Each row below holds a small network's activations on one input, seen along a few directions.
Each table varies a few parts of the input and shows all the possible inputs, shuffled.
A made-up example of a description, with smaller parts first: one of 3 separate values, together with either a single point or one of 9 places around a ring or (one of 5 places around a ring, together with one of 6 places along a line).
Shared parts are said once, and a part with two or three values counts as separate values.
(in the rows, 128 means zero)

Other details of the inputs shift rows strongly along three fixed directions, in all tables alike. That doesn't count.

Table:
r1: [153 164 115 146  92 116  40 142 133 147 109 116 165]
r2: [101  90 140 123 128 114 148 135 123 115 176 138 121]
r3: [144 199 167 127 185 169  84 121 169  66  73  96 141]
r4: [141 155 104 142  89 107  44 164 152 145 130 134 171]
r5: [112 111 172  92 138 133  90 118 131 100 129 118 121]
r6: [104  91 141 136 121 122 149 131 130 122 176 136 121]
r7: [114 116 178 118 127 141 106 109 133 106 122 109 101]
r8: [ 84 102 136 107 116 136 151 128  98 135 148 157 114]
r9: [121 146  79 156  79 122 120 148  99 180 132 156 150]
r10: [109 175 113 135  93 135  57 154 126 142  95 151 163]
r11: [104  84 137 124 115 114 135 119 127 128 152 129 101]
r12: [145 151  82 184  76  95  86 166 126 162 157 132 172]
r13: [143 155 130 133 162 141 120 115 141 115  85  96 116]
r14: [129  94 150 116 126 123 142 107 103 144 163 117 112]
r15: [112 103 152 135 122 117 162 116 105 128 166 110 111]
r16: [ 96  90 138 125 121 105 146 134 118 115 160 132 110]
r17: [166 139  50 156 199 124 228 124 127 147 136 129 114]
r18: [179 144  46 148 174 131 172 130 152 145 120 140 118]
r19: [137 151  79 183  69  89  85 161 125 160 140 126 161]
r20: [ 97 148 181 108 128 163 119 115  97 124 123 119 129]
r21: [135 134 134 106 168 143 115 108 151 107 103 118 116]
r22: [177 151  62 136 176 130 147 113 153 135  94 134 113]
r23: [123 186 164 117 184 154  88 122 169  63  61  94 132]
r24: [114 114 184  83 115 135 128 129 127  97 102 138 139]
r25: [139 163 170  90 156 160 119 121 156  82  48 125 146]
r26: [155 144  86 165  78 105  74 162 127 172 150 130 169]
r27: [125  95 163 111  92 134 168 119 112 137 130 138 134]
r28: [171 140  78 123 163 139 206 119 145 132  74 155 120]
r29: [119  94 148 128 122 117 148 114 101 144 156 112 105]
r30: [146 144  37 141 178 150 219 117 125 155 103 164  98]
r31: [128 118 169 119 128 136 120 123 116 132 163 107 129]
r32: [104  85 137 114 121 107 132 124 119 121 151 131 104]
r33: [129 101 162 108  97 124 170 123 102 143 133 138 134]
r34: [116  86 138 109 127 121 137 132 125 125 174 135 118]
r35: [109 116 162 136 113 128 126 119 134 108 147 118 109]
Each input here is: one of 5 places along a line, together with either one of 2 separate values or one of 5 places around a ring.
The inputs of r34 and r26 match in every part but the place on the line of 5. If r5 is changed in the same way as r34 into r26, which row does it become?
> r1

Table:
r36: [117  44 102 127 136  97 240 116 123 130 177 146  85]
r37: [ 84  89 214  80  67 136 108 126 114 112 123 154 137]
r38: [173 161  51 166 172 128 178 140 157 140 118 133 137]
r39: [ 75  91 173 116 125 127 132 118 101 115 177 123  98]
r40: [161 170  69 184  78  79  74 160 127 163 107 122 172]
r41: [138 198 169 122 128 135  41 153 134  99  99  95 181]
r42: [140 202  96 145 148 141  39 143 158 119  82 124 152]
r43: [126 155 198 127 123 150  73 111 146  95 101  87 128]
r44: [169 168  25 147 129 125 188 153 122 170  89 176 160]
r45: [178 175  82 131 212 135 173 105 137 124  65 103 113]
r46: [ 93  81 200  98  83 103  89 136 116 111 162 125 129]
r47: [105 155  94 183  50  80  36 180 119 154 144 139 170]
r48: [109 109 216  72 129 147  68 118 134  84 117 108 129]
r49: [180 182  90 123 226 172 173 111 165 105  86 115 122]
r50: [111  98 176  97 131 163 203  87 101 131 114 133  98]
r51: [123 119 164 108 211 167 225  94 133  74 132  99  99]
r52: [139  37  60 166  65  85 200 127  91 217 222 162  92]
r53: [121 115 156 116 116 134 110 129 117 144 167 124 147]
r54: [144 127 102 139 127 107 127 140 161 120 117 137 128]
r55: [ 79 115 177  83 173 186 192  93 112  96 104 139  87]
r56: [179 137  46 137 165 114 146 135 162 137  96 152 126]
r57: [133 145 196 100 143 156  78  97 122 105 102  86 126]
r58: [ 83  54 110 134  71 101 129 135  88 178 222 153 106]
r59: [110 146 105 170  67 102  49 166 134 150 149 138 150]
Describe the family of inputs behind these rows.
> one of 4 separate values, together with either a single point or one of 5 places around a ring
The inputs of r54 and r59 match in every part but the choice among 4 separate values. If r48 is changed in the same way as r54 into r59, which row does it become?
> r58
Which other rows agree with r52 in the choice among 4 separate values? List them by row number.
> r40, r43, r45, r50, r57
A walk changes only the place on the ring of 5. It starts at r53 and steps to r49. List the rest of the walk in order.
> r38, r51, r41
